Each row below holds a small network's activations on one input, seen along a few directions.
Each table varies a few parts of the input and shows all the possible inputs, shuffled.
Descriptions start from the smaller parts, as in this example, which fits no table here: one of 5 places around a ring, together with either a single point or one of 11 places around a ring or (one of 3 separate values, together with one of 6 places along a line).
Shared parts are said once, and a part with two or three values counts as separate values.

Other details of the inputs vary at random and push rows far along two fixed directions, the same in every table; ignore that.

Rows:
row 1: [ 2  7  1  7  3 -2  7 -5  4 11  9]
row 2: [ 2  6  1 14  7 -3  6  4  6  8  1]
row 3: [  5   9  -1  12   1   1   0 -10  11   8  -2]
row 4: [-5 -3  2 15  6 10 10 -3 -1  6  3]
row 5: [ 0  4 -5 11  6  7 10 -2  1  3  8]
row 6: [  0 -27 -10 -21   6 -19 -27  -6   8 -21 -10]
row 7: [ -2  -8  -5   1   7 -12   5 -10   7   4   2]
row 8: [ -1 -40 -13 -28   7 -13  -4  -5   7 -25   1]
row 9: [-3  9 -5  7  0 -3 -6 -6 -6 13 12]
row 10: [ 12  15  14 -17 -11  23   4  27 -11 -16 -10]
row 11: [-5 10 -5  6  2 -3 -3 -8 -7 13  6]
row 12: [ -2  -3  -7  11   1   8   2 -15  11   3  -2]
row 13: [ -7 -10  -4  10   4   1   8 -11   2  -4   2]
row 14: [  8  27  21 -25 -26  17 -11  37 -16 -11 -13]
row 15: [ -2 -47  -7 -35   2 -24 -21   7  -2 -22 -13]
row 16: [  9  27  19 -24 -28  15 -10  32 -15 -11  -5]
row 17: [ 0  6  4 13  2 -3  8 -7  0  7  0]
row 18: [ -5   5  -3  10   0  -4  -3  -8 -10   9   0]
row 19: [ 1  1  6 14  5 -1  7 -1  2 11  0]
row 20: [-7  4 -2  7  2  9 11 -9  1  4  5]
row 21: [ 2  7  0 12  5 -4  7  0  7  9  7]
Each input here is: one of 3 separate values, together with either a single point or one of 6 places around a ring.
Q: The inputs of row 11 and row 20 match in every part but the choice among 3 separate values. If row 9 is changed in the same way as row 11 into row 20, which row does it become?
A: row 8
Q: Which other rows does row 15 become when the choice among 3 separate values takes its other values? List them by row number.
A: row 4, row 19

Rows:
row 22: [-2 -1 -3 -2  0 -1 -1 -1  0  1  3]
row 23: [-2 -1 -1  1  0 -2 -1 -4 -3  2  2]
row 24: [ 0 -2 -1 -2 -1 -2 -2 -2  2 -1  2]
row 25: [ 2 -2 -2  1  2 -2  1  3  1  0  1]
row 26: [-2 -2 -2  0  0 -1 -4 -2 -4  1  1]
row 27: [-2  0 -3  1  0 -1 -4 -1  2  0  0]
row 28: [ 0 -1 -1  2  2 -3  0  2  1 -1 -1]
row 29: [-1 -1  0 -1  2 -5 -1  2 -1  3  1]
row 30: [ 1 -1 -2  0  1  1  0 -3  3 -1 -1]
row 31: [ 0 -2 -1 -1  2 -3  3  3  1  0  1]
row 32: [ 1  1 -1  0  0 -1 -4 -4  1  1 -1]
row 33: [ 1 -1  1  0  0 -5 -2  1  0  2  1]
row 34: [ 1 -1 -3 -1  1  1 -1  0  2 -2  2]
row 35: [ 0 -2 -1 -1  3  2  3 -1  2 -1  2]
row 36: [ 0 -1 -3 -2  1  0  2 -1  1 -2  2]
row 37: [-2 -2 -1  2 -1  1 -1 -3 -1  1 -1]
row 38: [-1 -3  0  1  1  2  4 -3  1 -1 -1]
row 39: [-3 -1 -2 -1  1 -2 -1 -2 -4  1  2]
row 40: [ 1  0  1  1  1 -4 -3 -1  0  3 -2]
row 41: [ 0  1 -3  0  1 -2 -5 -2  0  1  2]
row 42: [ 1 -3  3  1  2 -2  4  1  2  0  0]
row 43: [ 1 -1  1 -2  1 -5 -2  0  0  2 -1]
row 44: [ 2 -3  2  2  2 -1  2  0  3 -1 -3]
row 45: [ 0  1 -1  1 -1  0 -2 -3  3  2 -1]
row 46: [-2 -3 -1 -1 -1 -1  0 -2 -1  0  1]
row 47: [-2 -2 -2  1  0  1  0 -1 -1 -2 -1]
row 48: [  6  47  21  14 -15  26   8  14 -11  16   0]
row 49: [ 1 -2  0  1  1 -3  3  1  2  0  1]
row 50: [-1 -4  1  0  1  2  4 -2  0 -2  1]
row 51: [ 2 -4  2  0  2 -2  3  0  3 -1 -2]
row 52: [-3 -2 -2  1 -1  0 -3  0 -2  0 -1]
row 53: [ 0  0 -3  0  0 -1 -3  0  1  0  2]
row 54: [-3 -2 -2 -1  0  0  0 -1 -3  1  2]
row 55: [-1  0 -1  1  1 -5 -5  2  0  2 -1]
row 56: [-1 -5 -2  0  2  3  1  0 -1 -2  0]
row 57: [-2  1 -2  1  0 -2 -5 -2  1  0  0]
row 58: [-1 -1  0  0  0 -1 -3 -4 -2  1 -2]
row 59: [-2 -3 -2  0 -1  0 -2  0 -3  1  1]
row 60: [-1 -1 -1  2  2  2  0 -1  3 -2  0]
row 61: [ 1 -1 -2 -1  0  0  1 -3  3 -1  0]
row 62: [-1 -1 -1  2  0 -4 -3  3  1  1 -1]
row 63: [-1 -2 -1  0  0  1  3 -3  0 -1  0]
row 64: [ 2 -3  1  2  3 -1  2  3  1  0  0]
row 65: [ 0 -2  0  0  0 -5  0  2  1  1  1]
row 66: [-2 -4 -1 -2  2  2  4  0 -1 -2  1]
row 67: [ 1 -1 -1  1  0 -3 -2  4  0  3  1]
row 68: [ 1 52 13 31 -8 28 17  0 -8 26 11]
row 69: [ 2 -1  0  2  1 -2  2  0  2  0 -2]
row 70: [ 0 -3  1  3  3 -1  1  2  2 -1 -2]
row 71: [-1  0 -1  1  1 -3  1  3  0  4  2]
row 72: [-2 -2 -3 -1  1  1  3 -1 -2 -1  2]
row 73: [ 1 -3  0 -1  1  1  2 -2  3 -2  1]
row 74: [ 0 -4  1  1  1  3  2 -2  1 -2 -3]
row 75: [-3 -1 -1  1  0 -2 -5 -2 -3  0 -1]
row 76: [ 0  0 -1 -1 -1 -1 -1 -3  2  0  0]
row 77: [-1 -1 -3  0  1  0 -1 -1  2 -3  0]
row 78: [ 19   9  28 -58 -31  20 -10  38 -17 -38 -20]
row 79: [ 0 -1  0  0  0 -4  0  1  1  2 -1]
row 80: [ 0  0 -1  2  2 -5 -4  2 -1  3  1]
row 81: [ 2 -1  0  0  1 -3  3  0  2  0 -1]
row 82: [-3 -3 -1  3  2  3  1 -1  0 -2 -1]
row 83: [-1 -3 -3  0  1  2  1 -1 -2 -2  1]
row 84: [-1 -1  0 -1  0 -2 -1 -5 -2  1  0]
row 85: [-1  1 -2 -2  1 -3 -2 -2 -1  0  2]
row 86: [ 0 -3 -1  0  0  1  1 -3  0 -2 -2]
row 87: [ 1 -2  0  0  2  1  2 -3  4 -1  0]
row 88: [ 1 -2 -2  1  3  2  0  0  3 -2  1]
row 89: [ 0 -1 -1 -2  0 -3 -3 -3  0 -1  1]
row 90: [ 0 -3  1  0  3 -1  4  3  1  0  1]
row 91: [-2 -2 -1 -1 -1  0  0 -3 -1  1  0]
row 92: [ 1  1 -1 -2  0 -2 -3 -4  1  0  0]
row 93: [ 1 -2  0  1  1  2  1 -3  4 -2 -2]
Q: Describe the family of inputs behind these rows.
A: one of 3 separate values, together with one of 4 places along a line, together with one of 6 places around a ring
Q: The inputs of row 30 and row 69 match in every part but the choice among 3 separate values. If row 73 is changed in the same way as row 30 into row 69, which row does it become?
A: row 42
Q: The inputs of row 71 and row 22 match in every part but the choice among 3 separate values. If row 33 is changed in the same way as row 71 into row 22, which row does it become?
A: row 89
Q: Which other rows does row 67 become when the choice among 3 separate values takes its other values? List them by row number.
A: row 53, row 59
Q: Which other rows does row 63 become when the place on the ring of 6 takes its other values? List them by row number.
A: row 47, row 72, row 78, row 83, row 86
Q: Which other rows does row 82 become when the choice among 3 separate values takes its other values? List them by row number.
A: row 60, row 70
Q: Start at row 46 and move only the place on the ring of 6, one step at a time. The first step leads to row 91. Which rows follow, in order?
A: row 37, row 52, row 59, row 54

Rows:
row 94: [ -4  -9  -5   5   2  -3  -4 -12   6  -2  -6]
row 95: [ -9  -4 -11   2   5 -15 -13  -4 -11   6   4]
row 96: [  3 -13  -3   7  11  -7  14   5   8   0   3]
row 97: [  1  13   0 -10 -10  18  -3   0  -8  -5   3]
row 98: [ 15   8  19 -22  -9   8   6  19  -4 -12  -9]
row 99: [ 13   5  15 -42 -20 -11 -19  34  -7 -14 -13]
row 100: [ 3 -3 -6  1  8 -8  0 -8 13 -1  5]
row 101: [ -3  -5  -3   7   1 -15 -17  -1  -2   9   0]
row 102: [ 1 48 17 37 -5 31 17  0 -8 28  1]
row 103: [ 4 14  6  0 -7 13 -5  1  1 -3 -7]
row 104: [  1  -6  -3   1   4 -10   4 -10   9  -1   3]
row 105: [ -8  -8 -10  -2  -1   0   0 -15  -2  -1   6]
row 106: [ -8 -14  -6   4   6   1   9  -1   0  -3   6]
row 107: [ -8 -12  -6   1   5   1   6 -10  -2   1   6]
row 108: [ -2 -15  -3  11   9  -2   7   1   6  -3  -5]
Q: The inputs of row 96 and row 108 match in every part but one. If row 104 is changed in the same way as row 96 into row 108, which row does it become?
A: row 94
Q: Describe the family of inputs behind these rows.
A: one of 3 separate values, together with either a single point or one of 4 places along a line
Q: Start at row 106 and move only the place on the line of 4, one step at a time. The first step leads to row 107. Which rows follow, in order?
A: row 105, row 97
